These are the activations of a small neural network, seen along a few directions. Each row is one input.
Each table varies a few parts of the input and shows all the possible inputs, shuffled.
Descriptions start from the smaller parts, as in this example, which fits no table here: one of 5 places around a ring, together with either a single point or one of 9 places around a ring or (one of 3 separate values, together with one of 4 places along a line).
Shared parts are said once, and a part with two or three values counts as separate values.

Rows:
R1: [ 2.91  0.50 -3.27  3.31 -3.51 -0.56  1.96 -1.88  2.15 -1.32 -4.06  1.92
 -1.31 -0.67 -3.86  4.38 -1.12 -1.90 -4.81  2.86]
R2: [-0.90  1.70  2.74  1.76 -0.12  1.54  0.14 -4.59  0.22  2.35 -3.76  2.76
 -0.97 -0.04 -1.31  3.76  0.74 -0.64 -0.59  3.72]
R3: [ 2.46 -1.58 -1.34  3.67 -1.45 -3.45  3.36 -0.37  1.82 -5.34 -2.28 -6.81
 -1.19  2.35  2.37 -1.35 -5.59 -1.64 -2.83 -0.72]
R4: [-1.77  0.06  2.09 -4.96  0.14  2.33 -1.80  3.87 -0.99  2.97  3.04 -2.73
 -1.33 -1.79  2.87 -3.27 -1.04  2.07  3.59 -4.69]
R5: [ 1.00 -2.12  2.40  2.83  0.48 -2.30  3.34 -0.89  1.11 -3.54 -1.28 -7.23
 -2.03  2.15  4.39 -2.99 -3.81 -1.91 -0.36 -0.39]
R6: [-1.90  0.41  6.20  2.94  2.09  0.59  0.15 -2.82  0.53  0.63 -2.03 -2.08
 -2.07  2.42  4.33 -1.31 -0.63 -0.75  2.23  1.63]
R7: [-0.05 -0.49 -4.37 -3.04  1.47 -1.29 -3.75  0.46 -0.41  2.03  2.34  5.57
  3.38 -1.73 -5.80  2.08  5.98  2.48  1.17  0.89]
R8: [-1.07  0.98  2.54 -3.98 -0.33  2.68 -1.78  4.29 -2.94  1.35  5.01 -1.33
 -0.63 -1.62  4.34 -3.69 -2.48  0.73  2.63 -4.17]
R9: [-2.75  0.12  1.18 -6.19  1.79  1.52 -0.06  4.73 -0.24  3.82  3.65 -2.30
  0.06 -0.44  2.56 -4.82  0.30  3.05  3.04 -4.03]
R10: [-1.70  1.52  5.90  1.88  1.55  1.93 -0.21 -4.24 -0.39  1.67 -2.83  0.98
 -2.50  1.42  0.60  0.59  0.40 -0.37  1.48  2.52]
R11: [-0.93 -1.29  5.46  2.01  1.00 -0.65  1.26 -1.95  0.08 -1.82 -2.19 -5.00
 -1.78  2.97  4.91 -3.57 -2.44 -1.27  1.52  0.99]
R12: [-3.58  1.09  0.34 -5.40  2.28  2.19  2.35  5.67 -0.84  3.23  5.62 -0.21
  3.29  0.82  3.75 -6.50  1.72  2.78  2.44 -4.82]
R13: [-1.04  0.54 -5.10 -1.88  2.33 -0.58 -1.37  1.74 -0.63  1.56  4.30  7.66
  6.89 -0.80 -4.66  0.63  7.32  1.99  0.61 -0.03]
R14: [ 1.27  0.48 -2.74 -0.73 -0.64 -0.10 -5.34  0.26 -2.75 -0.58  3.82  6.43
  2.63 -3.30 -4.39  3.26  3.49 -0.12  0.81  0.89]
R15: [ 3.64 -1.52 -3.22  3.86 -2.48 -2.51  3.39  0.11  1.56 -4.72 -2.83 -5.11
 -1.23  1.66  0.39  1.03 -4.32 -2.16 -4.33  0.21]
R16: [-0.14  0.98 -0.39  3.11 -1.14  1.11  0.75 -3.12  0.70  1.03 -4.37  3.27
 -1.39 -1.04 -2.45  4.30  0.00 -1.28 -2.75  3.40]
R17: [ 0.91 -0.58 -3.47 -1.80 -0.19 -0.48 -5.47 -0.40 -1.16  1.19  1.76  5.15
  2.00 -3.06 -5.50  3.62  4.64  1.50  1.73  0.22]
R18: [ 3.63 -0.82 -4.95  2.62 -3.26 -1.98  3.07 -0.86  2.18 -4.50 -3.90 -0.93
 -1.83  0.69 -2.54  3.87 -3.15 -2.56 -5.57  1.52]
Describe the family of inputs behind these rows.
> either (one of 2 separate values, together with one of 4 places along a line) or one of 10 places around a ring
Change only the place on the line of 4 in R14. List by row number the other rows that result.
> R7, R13, R17

Rows:
R19: [ 2.13 -2.01 -7.11 -0.32 -0.01 -3.52  0.11  2.53 -0.14 -3.20  3.38  1.58
  4.83  0.13 -2.48 -0.52  2.74  0.34 -1.58 -0.76]
R20: [-1.67 -0.81  2.08 -1.69  3.48 -0.56 -2.30  1.86 -1.97  0.06  5.05 -0.62
  2.91  1.30  3.25 -4.64  2.36  1.60  4.62 -2.53]
R21: [-3.11  1.52 -0.18 -0.27  3.13  0.83  3.24 -0.11  1.10  2.68  0.48  4.05
  3.67  2.50 -0.45 -1.65  4.93  1.42  0.01  1.11]
R22: [ 2.02 -0.82 -7.31 -3.54 -1.51 -1.42 -1.52  3.64 -0.11 -0.58  3.11  2.18
  2.38 -2.21 -4.50  1.26  1.93  1.60 -1.27 -2.21]
R23: [-2.33  0.67  1.71  1.72  2.05 -0.41  6.27 -1.85  2.67  0.41 -3.18 -1.10
  0.64  4.04  1.51 -2.25  0.90 -0.28 -1.87  2.44]
R24: [-0.02  0.64  0.71 -0.06  0.77  0.68 -5.74 -2.80 -1.25  2.02 -0.03  5.36
  0.11 -2.31 -4.36  4.34  3.65  0.73  2.36  2.02]
R25: [ 0.87 -0.51  3.10  5.53  1.49 -2.30 -0.96 -5.71  0.54 -3.10 -3.24 -0.32
 -0.54  2.16 -0.89  2.17  0.44 -1.91  0.37  4.06]
R26: [ 3.69 -1.70 -4.75  1.90 -3.71 -2.17  2.69  1.45  1.55 -3.98 -1.93 -4.53
 -1.33 -0.32 -0.28  1.02 -4.56 -1.60 -4.23 -1.26]
R27: [ 0.09 -0.56  0.91  3.17  2.30 -1.41 -4.10 -3.92 -1.30 -0.59  0.24  4.75
  2.57  0.04 -2.34  2.56  4.46 -0.51  2.05  3.47]
R28: [-1.75 -0.07  1.75 -5.10  1.82  1.36 -3.97  3.00 -2.08  2.83  4.70 -0.06
  0.50 -1.33  1.49 -2.97  1.53  2.70  4.81 -3.60]
R29: [-2.28  3.21  1.26 -2.15 -1.89  4.50  3.20  1.08  0.73  4.49 -1.80  2.20
 -1.93 -1.60 -0.17  0.93 -1.05  0.19 -2.11  0.04]
R30: [ 0.03 -1.15  4.09  0.06 -0.25  0.47  0.08  0.86 -0.53 -0.58 -0.30 -6.50
 -3.44  0.80  5.95 -3.23 -4.97 -0.48  1.77 -2.40]
R31: [ 1.76 -0.50  3.05  5.05 -1.29 -0.18 -1.69 -4.93  0.28 -1.37 -5.07 -1.09
 -3.78 -0.17  0.11  4.12 -2.81 -2.46 -0.66  3.22]
R32: [ 0.90  1.55  2.49  1.44 -2.57  2.44 -4.10 -2.75 -1.51  1.06 -1.98  2.98
 -3.05 -3.78 -2.33  5.25 -1.50 -1.61  0.06  2.01]
R33: [-3.19  1.82 -0.65 -3.87  1.32  2.58  1.48  1.08  0.87  5.56  0.03  4.57
  1.31 -0.41 -1.96 -0.09  4.09  2.37  0.10  0.43]
R34: [-0.88 -1.63  4.00  0.32  2.39 -1.81  0.71  0.14 -0.40 -2.22  1.40 -5.75
 -0.13  2.84  5.18 -5.29 -1.69 -0.10  2.72 -1.19]
R35: [-1.55  1.43  2.03  1.77 -0.73  2.00  5.77 -1.18  2.65  2.05 -4.91 -2.12
 -2.43  1.75  2.04 -0.17 -2.41 -0.65 -2.76  0.98]
R36: [ 3.07  0.27 -5.61 -2.15 -4.57  0.37  0.04  3.74 -0.35 -1.67  1.30  0.08
 -1.09 -3.14 -2.49  2.22 -3.16 -0.62 -3.55 -2.34]
R37: [-0.69  0.61  3.32 -3.88 -1.38  2.98 -2.46  3.10 -2.46  1.87  2.81 -2.19
 -2.93 -2.55  3.77 -2.10 -3.60  0.34  2.42 -3.35]
R38: [ 2.92 -1.95 -4.90  2.06 -0.83 -4.42  3.25  0.75  1.72 -5.73 -0.08 -3.49
  1.70  2.25 -1.04 -0.95 -1.27 -1.07 -3.25 -0.16]
The inputs of R26 and R19 match in every part but one. If R31 is changed in the same way as R26 into R19, which row does it become?
> R27
Describe the family of inputs behind these rows.
> one of 4 separate values, together with one of 5 places around a ring
Start at R21 and move only the place on the ring of 5, one step at a time. The first step leads to R33. Which rows follow, in order?
> R29, R35, R23
Change only the choice among 4 separate values in R24. List by row number the other rows that result.
> R22, R28, R33
Change only the choice among 4 separate values in R25. List by row number the other rows that result.
> R23, R34, R38
